Each row below holds a small network's activations on one input, seen along a few directions.
Each table varies a few parts of the input and shows all the possible inputs, shuffled.
A made-up example of a description, with smaller parts first: one of 5 places around a ring, together with either a single point or (one of 2 separate values, together with one of 4 places along a line) or one of 9 places around a ring.
Shared parts are said once, and a part with two or three values counts as separate values.
(in the rows, 128 means zero)

Other details of the inputs vary at random and push rows far along two fixed directions, the same in every table; ignore that.
These rows show it; all are for the same input, with only those details redrawn:
[122 153 135 160 101 141 123 153 126 197 135 125 118]
[138 107 130 138 114 137 107 126 139 126 147 124 133]
[140 110 131 128 128 148 111 121 145 122 154 118 147]
[140 121 130 112 156 168 121 117 159 119 160 115 174]
[137 114 131 129 131 150 113 124 145 128 152 120 149]
[142 121 131 116 152 165 122 117 156 122 160 114 172]
[132 188 136  96 208 218 164 133 178 178 171 107 228]
[139 109 131 129 126 148 111 121 145 121 152 119 146]

A family of inputs:
x1: [116 104 144 103 118 125 132 121 113  85 101 132 125]
x2: [136 153 118 131 101 121  96 149  86 173 101 110  71]
x3: [120 163 115 158 124 117 143 139 100 179  99 139 128]
x4: [130 149 113 141  99 110 100 135  89 174 106 120  77]
x5: [140 112 140 115 111  99 123 114 102  98  99 141  99]
x6: [118 113 136 146 121  89 131 125 124  99 128 139 125]
x7: [136 141 107 107 173 155 117  92 128 119 136 112 156]
x8: [130 124 101 125 139 125 110  89 119 120 136 122 136]
x9: [134 126 119  96 122 115 133 112 135  98 115 137  96]
x10: [121 120 135 146 116  87 135 116 111 101 123 142 118]
x11: [132 108 106 137 133 106 128 106 121 102 124 132 150]
x12: [134 118 139 121 152 115 141  91 125  72 122 135 145]
x13: [131 109 115 122 155 119 134 111 139  98 139 122 179]
x14: [142  90 134 135 129 141 135 153 131 117 142 121 137]
x15: [150 120 147  92 129 115 129 121 111 103 102 128 115]
x16: [112 136 151 174  99  87 139 156 118 158 112 134  96]
x17: [124 139 134 166 113 126 147 172 121 182 122 126 124]
x18: [112 165 115 154  98 117 124 140 112 200 135 134 128]
x19: [136 107 125 130 152 129 137 125 149 104 137 114 175]
x20: [106 154 142 154 112 119 139 167 146 174 127 146  89]
x21: [116 113 133 134 131 110 123 129 167  87 141 139 114]
x22: [127 190 120 126 172 161 160 139 113 189 104 136 166]
x23: [115 119 112 105 130 153  98 120 112 104 123 101 130]
x24: [123 138 123 171  79 110 110 143 121 176 125 126 103]
x25: [129 178 142 122 158 202 154 165 146 203 159 116 166]
x26: [128  87 157 123 142 130 142 145 134 109 147 125 126]
x27: [144 122 125  85 121 115 134 112 139 103 108 122  92]
x28: [126 121 103 124 133 123 113  96 125 118 145 127 147]
x29: [122  99 119 120 112 127 112 134  98  98  96 125 123]
x30: [133 113 138 118 135 110 132 102 113  87 111 142 124]
x31: [131 126 119 116 123 116 134 103 133  84 120 144  99]
x32: [113 122 123 124 127 105 126 124 150  81 150 148 123]
x33: [107 160 119 163  88  96 142 140 121 141 121 148  77]
x34: [141 191 130  99 168 168 156 157 115 187 103 113 155]
x35: [105 135 147 147 107 131 142 175 143 182 128 148  78]
x36: [145 111 115 120 120 106 111 126  97 115 100 133 114]
x37: [120 130 116 132 107 102 131 110 128  93 124 148  90]
x38: [138 115 131 129 127 147 114 126 143 129 152 121 146]
x39: [103 106 124  93 109 128 132 118 138  84 110 128 101]
x40: [126  94 155 131 143 113 137 134 137 103 141 126 133]
- What do these inputs look like to the network? => one of 4 places along a line, together with either a single point or one of 9 places along a line
- The inputs of x2 and x27 match in every part but the place on the line of 4. If x28 is changed in the same way as x2 into x27, which row does it become? => x33
- The inputs of x36 and x9 match in every part but the place on the line of 4. If x13 is changed in the same way as x36 into x9, which row does it become? => x32
- Change only the place on the line of 4 in x30. List by row number the other rows that result. => x7, x22, x31
